These are the activations of a small neural network, seen along a few directions. Each row is one input.
Each table varies a few parts of the input and shows all the possible inputs, shuffled.
A made-up example of a description, with smaller parts first: ring(8) and (point or line(11) or (values(3) and line(4))).
Shared parts are said once, and a part with two or three values counts as separate values.

Other details of the inputs shift rows strongly along two fixed directions, in all tables alike. That doesn't count.

Rows:
r1: [ 15   1   2 -18  36  37   9  53 -31   8  47   2  -3]
r2: [ 20 -26  -9 -24  32  26 -21  25   4 -22 -23  32  -6]
r3: [  3  15 -11  -7 -19 -31  13  -9   2   1   4 -42  -1]
r4: [-13  34  17   5 -21 -26   4 -13  16  32  11 -15  -3]
r5: [ 25  -6  26 -21  42  28 -32   9  25  -6  -9  40  -5]
r6: [-12  12   4   1 -29 -16  -9   7   7  -3  17 -38 -17]
r7: [  4 -34 -12  14  -4 -13  -4 -41  -4 -24 -21  20   6]
r8: [ -2  40  14  -2   4  -8  19   5   3  40  19 -13   8]
r9: [  2 -28 -11  -3 -21 -49 -32 -43  15 -25 -33  11 -25]
r10: [ -5  14  -1 -17  22  22  20  35  -9  19   2   4   8]
r11: [ -1  18  -6  -2 -20 -27   6  -3   3   0   5 -41  -9]
r12: [ 17 -15  22   9  27  24 -23 -29  23 -18 -30  46  10]
r13: [-30   2   0   7 -34 -23  -2   3  -9  17  22 -12 -16]
r14: [  0  25  17  31 -19 -11   8 -32   6   8  16 -26  10]
r15: [  5 -40  -7   9  13  29 -22  -6   6 -35 -35  39   4]
r16: [ -7  14   1  20  -8  17  22   8 -15  -3  22 -29  11]
r17: [-18 -42   3  29 -36 -19 -37 -46  12 -34 -20  20 -18]
r18: [ 38  31  11 -26  53  27  26  27  -8  25  30  -5  21]
r19: [-18   7   3  29 -31  -2   6 -10  -2  -9  13 -34   1]
r20: [ -8   8  -8  22 -24 -13  23 -23  -6  -6   5 -36  15]
r21: [ 22   6  -4 -21  41  30  20  46 -34   9  39   1   2]
r22: [-10   4 -15  28 -32  -9  14 -12 -13  -8   8 -32   5]
r23: [ 26 -36 -13 -26  31  -8 -15 -14   2 -22 -31  40  -3]
r24: [  0   8 -15 -16  20  18  22  37 -19  19   0   6  11]
r25: [ -5  17  -3  -2 -24 -23   2   0   4  -2   9 -39 -13]
r26: [ 8 13 29 16 22 45  3 12 -2  7 31  6 15]
r27: [  4   8 -22  -6 -26 -32  12  -4  -5   0   6 -39  -2]
r28: [-26   9 -10   5 -36 -21   5  10  -2  15   5 -21  -9]
r29: [ 12 -41  -6   8  24  15 -14 -23  -6 -29 -29  46   5]
r30: [ 33  -1  19 -24  47  21 -21   2  22  -5 -17  39   0]
r31: [13 16 25 15 26 40  9  9 -3  8 26  5 18]
r32: [23 17 14  8 33 29 25 -3 -7 11 18  2 31]
r33: [ -7  14   0   0 -26 -20  -3   4   6  -2  12 -39 -15]
r34: [-13 -28 -15  -5 -25 -53 -16 -47  14  -6 -43  25 -10]
r35: [-32  14   4   4 -34 -15   0   8   7  15   7 -24 -11]
r36: [ -5  -1  -2 -11  21  17  14  34 -23  20  21  16   0]
r37: [-15  -6  -1  32 -32 -10   5 -15 -18  -6  28 -21  -5]
r38: [ -6  32   9   0 -16 -34  16 -22  14  35   6 -18   8]
r39: [  7  -8  -2  12  21  33  19  15 -33  -4  27   7  11]
r40: [  6  -3  -9  10  15  40  19  25 -24  -8  15  -1  16]
r41: [-22   7  -6   4 -29 -31   9  -4 -12  18  15 -13 -11]
r42: [-10 -29  -7  -2 -36 -30 -47 -23  28 -32 -34   6 -28]
r43: [  9 -15  -9 -30  40  16   6   9   7   1 -43  40  16]
r44: [  4  30  26 -14  38  43  13  44  -4  39  34  14  12]
r45: [ 10 -22 -20 -29  34  15   4  14   0   0 -41  44  15]
r46: [ -3  10 -13   0 -30 -24   0   5  -3  -3  11 -36 -13]
r47: [ -2  -8  -3  13  10  48   8  32 -21  -9  23   0  11]
r48: [ 10  -2  22 -18  41  24 -17   7  23  13 -23  53   4]
r49: [ -1 -16   3 -23  34  27 -10  21  11  -2 -35  43   2]
r50: [ -2 -27 -12 -19  15   8 -17   6  12 -10 -48  48  -2]
r51: [-29 -27  -7   1 -41 -30 -38 -22  28 -13 -43  20 -21]
r52: [ 12  -1  13  -2 -14 -44 -37 -53  43 -12 -37   9 -17]
r53: [-21 -30   6  26 -35 -11 -36 -41  28 -37 -35   8 -11]
r54: [-11  13  -9  -3  -3 -13  24  14 -25  26  23 -11   0]
r55: [  1   5 -19  16  -9   9  33   3 -24  -1  19 -29  21]
r56: [  8  16 -16  -7  -5  -6  15  23 -16   5  19 -34  -2]
r57: [ -5   2  -3   4 -26 -28  -5  -1 -10   0  27 -27 -20]
r58: [  0 -18  -5 -21  25   4 -12  -3  18  -7 -54  42   1]
r59: [ 12  33  21  -3   3  -1   2  10   7  20  35 -26  -5]
r60: [-11  11  -3  27 -25  -9  15 -17  -6  -8   6 -35   7]
Each input here is: values(3) and line(4) and line(5).
Question: Changing only the values(3) part turns r27 into r45. The same change can be made to r25. Which row results?
Answer: r10
Question: Changing only the values(3) part turns r17 into r1. The same change can be made to r12. Which row results?
Answer: r30
Question: Which other rows does r14 become when the line(5) part takes its other values? List them by row number.
Answer: r12, r26, r31, r32
Question: Which other rows does r3 become when the values(3) part takes its other values? List them by row number.
Answer: r20, r43
Question: Which other rows does r46 become when the values(3) part takes its other values? List them by row number.
Answer: r40, r50
Question: Which other rows does r8 become when the line(5) part takes its other values? List them by row number.
Answer: r4, r38, r44, r48

Rows:
r61: [-33  18  -4   0 -34 -35  10   3  -3  25   5 -32  -9]
r62: [  3  32   8  20 -22  -9  14  -4   2  29  35 -32  13]
r63: [  1 -19   3 -12  14  17  -1  18  -8  -9  15   8  -3]
r64: [ 15 -12 -24   0  12  25  17  16 -20  -1   3  12  22]
r65: [-14  21 -11  -3 -33 -33   0   8   3   8   8 -47 -16]
r66: [  8 -25 -14  -7  13  10  13  -4 -16 -17  -1   2  13]
r67: [  7  -4  11  10  -8 -17 -26 -35  35 -20 -36   2  -5]
r68: [ 13   9   4 -13  17 -11  -3  -6   4   5 -11  19  -9]
r69: [ -5  11   9 -17  17   6  11   6   7  17 -14  17   4]
r70: [ -3 -12 -10 -10  -4 -33 -24 -13   7  -5 -28  17 -24]
r71: [  6  -9  13  16  -6 -31 -27 -48  23 -12 -31  18 -12]
r72: [ 13  -5  18  -5  21   5  -4 -15  13  -2   2   7  10]
r73: [  5 -23 -19  11  -1 -13  -2 -21 -13 -23 -23  13  -4]
r74: [ -2 -15 -14 -13 -17 -25 -28 -10  20   4 -28  19  -9]
r75: [ 16  10   0 -17   8   3  -1   6  11  17  -5  19   8]
r76: [  1 -17  14   4   5  12 -14 -17   6 -18   5   9   2]
r77: [ 16  -5 -19  -3  24  33  22  26 -23 -15   0  -8  16]
r78: [-11  16  -8  13 -33   0  13  24 -15  19  43 -30  -1]
r79: [  8   1   8   9  11  31  -9   7   2 -18   1  -1   3]
r80: [ 22  26   4 -25  37  28  16  37  -2  10   8  -2   9]
r81: [ -9 -27  -5 -20 -14 -40 -30 -27  24 -13 -31  10 -18]
r82: [  4  -6  -3  -5  11  27  -3  31  -5 -13   2  -1  -7]
r83: [-11   0  13  11  17  35   5   8  -6   0   4  16  11]
r84: [-13  14  -3  17 -26 -15  12  13 -24   9  38 -32 -19]
r85: [ 13   4  10 -28  23   2   5   3   7   6   3   9   4]
r86: [10 -2  5 10  8 32 -7  7 -2  1 12 18 14]
r87: [-19 -16   4   1  -1  10  -4  11  -1  -5 -13  19  -4]
r88: [-15  13   8  35 -42 -29  -8 -31  -5  -4  19 -29 -16]
r89: [ -7 -11 -15   1  19  23  27  14 -23  -3  -8  10  19]
r90: [-19  34  15  20 -15  -8  25  -6   0  28  25 -34   9]
Question: Describe the family of inputs behind these rows.
Answer: values(5) and (point or ring(5))
Question: A walk changes only the ring(5) part. It starts at r85 and steps to r72. List the rest of the walk in order.
Answer: r76, r63, r81
Question: Which other rows does r64 become when the values(5) part takes its other values? List them by row number.
Answer: r66, r73, r77, r89

Rows:
r91: [ -4 -17 -10   7  -7   0  -3 -10  -2 -12 -14   9   3]
r92: [ -6  -7   4   8 -23 -23 -22 -26  18  -7 -14   6 -11]
r93: [  6  15   1  -2  23  35  29  42 -31  10  44 -20  10]
r94: [-21  14  -1  22 -41 -24  10  -7 -12   6  29 -43 -10]
r95: [  5 -25   4  -2  -4 -13 -36 -30  29 -21 -37  30 -10]
r96: [-11  11  -4  -7 -16 -22   4   1   3  14   1 -13  -6]
r97: [ 19  -1  -2 -31  50  34   7  39  -6   8  -7  28   8]
r98: [ -6  17   8  11 -21 -21   1 -20  12   6   2 -21  -2]
r99: [ 4  6 10 -1 14  8  3 -3  6  7 -2  9  7]
r100: [ 14 -15   1 -12  45  46   1  29 -10 -12  -7  30   8]
r101: [  3  25   9   4  -1  -1  17   3  -5  16  27 -25   6]
r102: [ 8 18 10 -1 19 14 16 11 -9 16 21 -4  9]
r103: [ 10 -18   1 -12  43  45   2  28 -12  -9  -6  34  10]
r104: [-19  14 -11  26 -49 -32  16 -14 -16   6  28 -48  -4]
r105: [  0 -38 -11   5 -14 -19 -29 -39  18 -34 -45  25  -8]
r106: [  6  15   6  -4  19  29  14  30 -12  17  25   0  11]
r107: [ -3 -13   3   6 -20 -20 -29 -30  27 -14 -30  12 -11]
r108: [ 10   3  -3 -23  25   8   6  22  -4   9   1   8   1]
r109: [-17  21 -12  24 -45 -22  24  -3 -18   8  33 -57   0]
r110: [  2 -25  -4 -17   4 -22 -30 -22  24 -13 -47  38 -13]
Question: Describe the family of inputs behind these rows.
Answer: values(4) and (point or line(4))
Question: Changing only the values(4) part turns r95 into r106. The same change can be made to r101. Which row results?
Answer: r99
Question: Which other rows agree with r100 in the values(4) part? List them by row number.
Answer: r97, r98, r107, r109
Question: Which other rows does r91 become when the values(4) part takes its other values? List them by row number.
Answer: r104, r105, r109
